These are the activations of a small neural network, seen along a few directions. Each row is one input.
Each table varies a few parts of the input and shows all the possible inputs, shuffled.
A made-up example of a description, with smaller parts first: ring(8) and (point or line(9) or (values(2) and line(6))).
Shared parts are said once, and a part with two or three values counts as separate values.
(in the rows, 128 means zero)

Other details of the inputs vary at random and push rows far along three fixed directions, the same in every table; ignore that.

Rows:
R1: [162 174 174  73 104 111 139  86 116 122 109 106 114 142]
R2: [119  74 121 140 163 166 168 136 124 178 102 134 117  35]
R3: [151 179 135  91 123 110 121 117 140 118 112 111 122 152]
R4: [104  96  63 166 135 124 108 144 133 104 170 146 134 127]
R5: [130 161 134  76 129 136 115  82 105 145 102  94  87  97]
R6: [128 102 164 118 173 161 174 125 122 190  68 123 112  39]
R7: [171 184 169  72 113 121 125  90 119 135  88 106 114 141]
R8: [118  93 137 166 131 142 147 158 141 134 121 164 160 123]
R9: [133 140 126 114 106 134 108 122 118 125 130 123 119 132]
R10: [101 163  78 101 145 143 136 118 101 113 134  90 103 115]
R11: [ 80  90  19 164 123 150  83 132 131 109 153 139 119  88]
R12: [150 167 119  68 135 126 135 112 120 133 129  98  90  86]
R13: [134 104 154 153 124 129 127 124 123 136 118 135 144 148]
R14: [145 103 174 134 161 137 173 148 135 170 110 130 138 108]
R15: [139 139 104 102 160 136 152 130 143 148  97 117 108  64]
R16: [101  60 121 192 133 151 119 149 124 147 143 150 152 132]
R17: [127 116 143 173 110 121 115 145 149 110 114 156 173 186]
R18: [118 162  68  97 114 122  89 125 130 106 149 108 100 123]
R19: [131 157 174 111 111  96 133 118 124 104 152 120 131 181]
R20: [108  91  93 151 163 160 146 177 148 164 118 141 129  64]
R21: [ 96 119  61 122 147 127 102  97 108 121 161 103  83  87]
R22: [133 144 115 115 132 127 118 139 133 127 133 126 120 131]
R23: [105 135  95 120 130 117  92 103 110 114 162 104 101 138]
R24: [128 125 197 154 118 103 141 145 133 122 145 141 161 205]
R25: [113 102 163 178 123  97 143 139 135 106 163 151 166 193]
R26: [ 96 126  35 118 131 139  96 137 132 113 161 117  98  82]
R27: [160 169 191  91  99 117 124 101 118 128 107 113 126 175]
R28: [161 161 210 118 102 116 148 141 143 124  96 147 162 187]
R29: [112  63 108 185 163 148 141 172 134 156 145 150 148 100]
R30: [167 185 173  89 122 102 132 117 137 118 109 120 133 177]
R31: [133 124 127 112 157 145 164 157 142 153 115 133 121  69]
R32: [136 136 115 127 124 132 109 118 127 123 107 130 126 129]
R33: [155 141 193 117 131 133 184 147 155 149  70 146 158 117]
R34: [108 124 122 112 132 137 133 106 112 139 125 116 104  84]
R35: [129 132 139 130 108 108 114 130 122 109 165 123 130 178]
R36: [ 83  48 124 198 151 152 151 153 127 153 135 160 151  91]
R37: [141 186 114  58 112 136 120 103 130 126  95 102  95  91]
R38: [149 177 101  86 125 105  98  98 123 104 127 104 101 140]
R39: [120 176 156 123 105 129 140 118 109  98 111 115 151 199]
R40: [125  88 185 152 163 148 184 137 131 175  82 145 143  80]
R41: [124 142  86  99 123 125  93 106 108 122 159  97  89 119]
R42: [124 108 133 166 115 115 119 159 133 112 171 147 155 179]
R43: [ 88 126  56 109 132 135  89 113 103 122 175  98  74  87]
R44: [130  97 152 193 105 115 110 142 134 107 142 160 178 208]
R45: [ 82  68  88 163 164 146 146 150 122 147 161 135 117  65]
R46: [131  79 157 147 171 145 195 160 138 171 121 142 140  70]
R47: [170 195 177  49 121 131 153 107 130 140  72 111 109 103]
R48: [108 134  32 122 133 129  79 118 127 108 148 109  97 101]
R49: [113 117  94 157  91 109  72  95 112  84 171 128 132 189]
R50: [142 119 171 130 150 155 170 155 151 174  62 143 151  91]
R51: [106  99  87 119 136 164 117 126 110 157 131 115  93  55]
R52: [ 96  67 112 197 133 160 127 183 151 147 122 167 168 120]
R53: [ 72  62 106 183 132 156 117 157 118 145 154 146 134 102]
R54: [ 92 136  93 120  97 124  79  99 103  98 167 112 103 140]
R55: [122  78 156 196 134 128 142 182 144 135 153 165 176 173]
R56: [120 131 111 157 105  95 105 139 138  78 177 150 157 200]
R57: [176 176 178  57 142 110 171  94 124 143  97  98 101 105]
R58: [168 187 173  64 104 120 135  98 120 125 100 107 112 134]
R59: [ 93 119  53 124 141 124  84  99 103 116 165  99  81  97]
R60: [125 150 114 101  90 120  90  94 107 101 153 107 108 151]
R61: [159 172 133  73 128 110 140 103 122 121 128 104 103 113]
R62: [144 126 118  98 163 137 154 109 121 156 113 104  93  61]
R63: [114 137  88 146  94 120  62 114 123  90 152 135 137 188]
R64: [132 122 116 165 111  95 101 124 130  85 174 140 151 202]
R65: [170 121 208 129 148 137 189 135 142 167  66 144 153 108]
R66: [134 144 163 138  98 123 126 149 147 116 112 148 161 181]
R67: [130  90 161 206 133 108 148 172 158 109 145 178 194 201]
R68: [ 89  97  46 158 131 141  90 158 127 116 177 138 119 111]
R69: [151 137 114  83 168 140 165 117 124 160 104 108  91  37]
R70: [132 121 133 155 120 126 122 129 138 114 117 151 154 155]
R71: [143  94 176 163 140 139 174 149 141 151 100 160 164 119]
R72: [136 119 130 119 151 152 160 132 136 155  85 139 125  65]
R73: [150 123 161 118 169 138 201 158 158 168  77 139 139  68]
R74: [134 178  94  91 106 101 107 109 136  91 146 113 114 149]
R75: [ 98 112  37 139 106 136  71 109 107  98 176 121 105 110]
R76: [150 151 167 125  93 117 109 120 125 115 124 131 144 192]
R77: [142 133 125 146 117  99 103 123 126 100 155 129 140 186]
R78: [123 152 161 113 101 120 105 104 113 119 127 116 121 171]
R79: [148 102 197 174 132 103 155 151 140 129 133 149 174 197]
R80: [133 149 110 121 116 126 111 111 138 113 106 127 129 133]
R81: [147 148 172 121 112 131 129 136 137 131  99 140 146 162]
R82: [152 166 165  89 110 101 133 110 123 111 145 109 121 165]
Each input here is: values(2) and (point or (line(5) and ring(8))).
- The inputs of R34 and R45 match in every part but the values(2) part. If R50 is changed in the same way as R34 into R45, which row does it become? => R3
- The inputs of R7 and R29 match in every part but the values(2) part. If R6 is changed in the same way as R7 into R29, which row does it become? => R59
- The inputs of R82 and R60 match in every part but the values(2) part. If R61 is changed in the same way as R82 into R60, which row does it become? => R75
- Which other rows does R41 become when the ring(8) part takes its other values? List them by row number. => R14, R35, R46, R57, R62, R79, R82
- Start at R43 and move only the line(5) part, one step at a time. The first step leads to R35. Which rows follow, in order? => R42, R68, R18

Rows:
R83: [100 143 121 136  93 113  91  98 105  94 157 122 130 198]
R84: [118 154 131 130  94 105 112 136 144  92 143 141 153 190]
R85: [121 130  78 109 121 137  81  94 124 125 117 120  93  86]
R86: [128 116 176 166 108 110 137 161 139 112 171 162 170 196]
R87: [110  70 107 200 124 113 120 167 165 109 163 169 166 160]
R88: [134 175 135  70 133 119 135 104 119 124 135 103  90 105]
R89: [113 154  83 105  90 141  71 100 108 108 141 115  99 129]
R90: [140 140 183 128 110 107 149 151 157 116 129 141 154 173]
R91: [154 133 182 114 132 137 182 162 156 154 101 141 140 109]
R92: [153 177 132  87  95 114 124 121 127  95 141 111 125 175]
R93: [117 101  93 149 148 148 129 143 142 143 100 145 129  72]
R94: [104  85 144 166 138 126 141 169 138 133 160 158 149 127]
R95: [166 172 154  66 139 104 135  98 132 128 120 110  99 107]
R96: [ 98  77 138 138 150 169 146 141 125 182 107 135 116  49]
R97: [152 167 132  95 125  99 133 110 150 110 119 120 117 144]
R98: [133 102 122 136 131 133 118 113 120 146 138 119 114 100]
R99: [141 122 215 123 129 111 168 145 133 145 121 135 141 142]
R100: [127 159 153 137  74 103  92 129 139  84 136 143 158 210]
R101: [ 93  76 146 182 135 123 145 161 127 132 164 150 146 141]
R102: [138 184 153  94  91 110 111 110 131  95 107 120 132 174]
R103: [ 77  93  45 173 119 137  39 134 107 114 184 123 116 170]
R104: [ 93  60 121 176 131 166 128 156 124 160 136 154 138  96]
R105: [142 166 113 118 124 107 126 115 139 103 119 125 139 153]
R106: [127 138 117 118  96  93  72  78 114  96 163 104 111 171]
R107: [185 159 192 101 127 131 167 134 150 156  54 142 144 110]
R108: [ 98 103  70 149 102 120  54  94 115 102 168 129 113 146]
R109: [128  62 136 188 133 138 133 143 121 136 155 143 161 146]
R110: [121  83 110 160 178 147 180 164 153 156 111 144 142  70]
R111: [148 186 114  82 133  95 118  83 113  98 147 101 102 144]
R112: [108 167  84  72 113 144  86  85 108 118 117  98  78  92]
R113: [105 103  60 130 160 163 117 113 115 144 104 122  95  48]
R114: [145 124 182 134 110 114 150 144 115 120 148 132 150 182]
R115: [122 114 176 165 131 128 175 179 156 132 110 165 189 167]
R116: [146 141 110 115 111 104  98  99 112 109 159 112  99 142]
R117: [113 118 112 139 103 117 103 130 110 112 179 125 114 147]
R118: [152 140 187 132 141 101 141 155 131 142 133 123 141 184]
R119: [142 100 152 162 129 146 140 144 140 149  98 159 151 116]
R120: [128 135 193 150 122 134 162 141 132 130  96 147 167 169]
R121: [153 111 108  97 179 157 168 134 119 166 114 119  99  31]
R122: [142 148 117 121 145 137 144 121 133 133  85 125 128  96]
R123: [125 159  55  92 123 118  90 102 135 109 129 113  98  97]
R124: [139 147 191 115 139 115 178 138 131 127 124 131 143 154]
R125: [122  90 129 128 180 164 172 121 120 184  80 122 110  38]
R126: [115 122  93 148 101 149 103 147 124 109 139 138 142 143]
R127: [107  82 108 184 121 149 133 186 146 124 148 165 177 150]
R128: [159 130 195 126 160 107 188 126 127 146 107 127 141 133]
R129: [155 173 130  95 128 109 140 112 141 113  98 123 133 143]
R130: [147 156 136 101 156 120 125 148 134 141 137 112 112 132]
R131: [ 73  58 121 195 124 136 119 149 123 131 175 147 149 143]
R132: [110 133  49 133 137 142  81 159 142 131 145 124 122 117]
R133: [ 76  93  80 137 131 155 100 117 108 142 146 123 103  86]
R134: [ 94  89  77 134 127 159 102 123 103 153 161 111  93  61]
R135: [ 96  90 122 147 162 177 162 151 124 167  91 137 126  54]
R136: [119 137 158 123  90 104  99 103 118 106 159 113 128 182]
R137: [ 77  58 121 201 139 143 141 153 118 138 163 139 151 133]
R138: [157 154 199 128  95 123 146 151 145 122  94 150 166 177]
R139: [ 94 104  38 168 138 159  70 171 135 130 140 132 119 108]
R140: [104 121 113 161 121 129 131 157 139 110 140 146 161 154]
R141: [138 159 123  79 122 105 104  65 110 118 130  86  87 120]
R142: [ 90  75 144 182 136 135 148 147 118 138 152 138 150 139]
R143: [130  92 128 154 128 143 119 124 123 151 126 145 134 115]
R144: [156 144 178 103 146 136 162 113 138 159  60 132 126  93]
R145: [ 82  78  61 166 116 164  85 129 100 127 172 132 120 113]
R146: [143 143 193 123 115 117 157 160 159 136  99 154 170 152]
R147: [154 195 141  74  87 111 110 113 136 105 119 118 127 163]
R148: [139 184 160  97 116  96 136 106 116  94 152 112 127 183]
R149: [133 177 129  83 111 110 129 114 138 107 131 111 108 145]
R150: [147 144 214 113 149 116 203 136 122 153 104 121 136 129]
R151: [134 130 114  96 155 118 137 103 117 144 126 106  84  72]
R152: [104 127  68 124 100 152  71 114 104 100 149 119 112 132]
R153: [124 133 117 139 114 100 100  87 109  95 162 105 127 179]
R154: [122 107 103 101 180 162 127 136 113 191 111  86  81  42]
R155: [105 115  65 148 139 111  97 118 115  92 183 129 122 145]
R156: [167 122 201 141 141 113 170 149 147 140 125 156 162 151]
R157: [121 133 101 104 137 136 108  83 112 140 114 108  88  84]
R158: [134 141 151 110 160 143 191 148 141 154  97 122 123  76]
R159: [156 180 107  67 150 120 148  96 133 127 104  96  88  84]
R160: [124  95 162 176 143 131 151 128 127 140 117 147 163 150]
R161: [144 144  54  92 126 133 104 110 125 109 144 105  95 102]
R162: [120 117 143 173  98  85  93 104 116  78 173 129 160 237]
R163: [180 131 179  95 155 129 183 125 120 162  97 115 117  94]
R164: [122 140  89 108 113 127  99 121 107  98 180 114 110 141]
R165: [136 169  53  64 161 148 113 130 135 158 116  83  60  48]
R166: [118  82  82 174 138 145 125 166 150 142 133 164 152  92]
R167: [122  99 134 170 141 104 140 132 122 116 155 138 144 157]
R168: [148 142 131  76 145 115 134  98 119 145 117 101  82  74]
R169: [143 129 174 152 135 126 152 125 135 129  93 146 162 158]
R170: [176 136 175 125 127 123 169 153 153 138  86 151 173 150]
R171: [146 153 129 120 103 110 102 114 143 109 106 134 131 147]
R172: [ 86  85 110 171 139 128 137 151 113 125 169 133 129 127]
R173: [110 109 125 141 164 171 177 163 135 169  81 136 135  50]
R174: [122 164 122 114 106 105 124 124 133  87 147 120 130 181]
R175: [158 192 132  58 132  95 123  77 123 109 130  97  88 124]
R176: [126 158 131 101 129 141 145 128 126 130  86 119 120 105]
R177: [135 145 105 121 132 126 123 118 129 119  98 127 131 119]
R178: [157 130 194  95 138 151 180 126 113 172  95 111 120  95]
R179: [181 181 137  71 117 133 132 103 127 126  74 109 114 110]
R180: [ 96 122 123 147 116 133 112 110 109 116 147 123 132 159]
R181: [126 163 111 123 107 124  65 125 127 109 128 117 121 192]
R182: [ 99 119 118 149  97 134  87 127 125 111 142 142 135 152]
R183: [111  72  95 178 142 139 128 170 160 141 129 166 159  98]
R184: [159 157 113  99 119 113 123 117 145 121 130 120 114 123]
R185: [133  92 101 152 139 164 126 136 121 145 109 143 132  90]
R186: [171 121 200 133 126 132 161 123 126 151  92 142 157 154]
- The inputs of R103 and R181 match in every part but one. If R157 is changed in the same way as R103 into R181, which row does it become? => R144
- The inputs of R136 and R90 match in every part but one. If R137 is changed in the same way as R136 into R90, which row does it become? => R158
- The inputs of R116 and R156 match in every part but one. If R101 is changed in the same way as R116 into R156, which row does it become? => R88
- Describe the family of inputs behind these rows. => ring(8) and (point or (values(2) and line(6)))
- Which other rows does R107 become when the values(2) part takes its other values? List them by row number. => R138
- Start at R179 and move only the line(6) part, one step at a time. The first step leads to R107. Which rows follow, in order? => R171, R93, R177, R122
- Start at R121 and move only the ring(8) part, one step at a time. The first step leads to R163. Which rows follow, in order? => R109, R186, R185, R179, R170, R161
- Start at R153 and move only the ring(8) part, one step at a time. The first step leads to R160. Which rows follow, in order? => R169, R122, R105, R159, R111, R128
- Which other rows does R115 become when the values(2) part takes its other values? List them by row number. => R129

Rows:
R187: [123 123  92 122 136 145 140 147 151 134 108 137 123  72]
R188: [186 204 149  30 123  93 135  75 126 121 113  89  82 107]
R189: [106 113 117 117 148 141 157 133 122 146 137 128 108  70]
R190: [108 122  79 124 132 151 111 148 117 136 156 120 107  96]
R191: [132 118 195 159 108 124 129 156 135 130 123 148 167 194]
R192: [138 201 116  69  87 103  68  91 112  88 150  89  97 196]
R193: [124 125 104 136 138 147 119 133 135 134  97 140 133  96]
R194: [ 89 117  86 166 110 111 100 130 112  82 197 130 138 183]
R195: [133  86 105 128 153 151 133 107 113 159 112 126 100  53]
R196: [113 100 131 144 110 147 110 135 115 137 130 133 134 132]
R197: [123 108 190 157 117 125 157 123 123 134 117 140 159 161]
R198: [128 133  99 132 141 138 131 142 144 138 103 135 133 111]
R199: [123 117 191 151 133 121 159 130 126 138 115 139 152 155]
R200: [130 130  88 122 151 149 146 152 142 139 105 128 120  73]
R201: [149 203 165  53 124 103 137  79 114 117 109  85  95 151]
R202: [142 122 170 153 113 134 140 136 147 124  90 158 176 159]
R203: [136 106  93 123 170 138 149 135 127 151 135 115 107  60]
R204: [154 109 184 156 140 113 149 129 137 141 113 145 151 152]
R205: [ 91  99  22 176 115 102  42 111 118  76 214 122 119 180]
R206: [133 124 182 142 112 125 149 167 145 136 137 154 159 159]
- The inputs of R191 and R190 match in every part but one. If R204 is changed in the same way as R191 into R190, which row does it become? => R203
- Describe the family of inputs behind these rows. => values(4) and line(5)
- Which other rows does R201 become when the values(4) part takes its other values? List them by row number. => R192, R198, R205
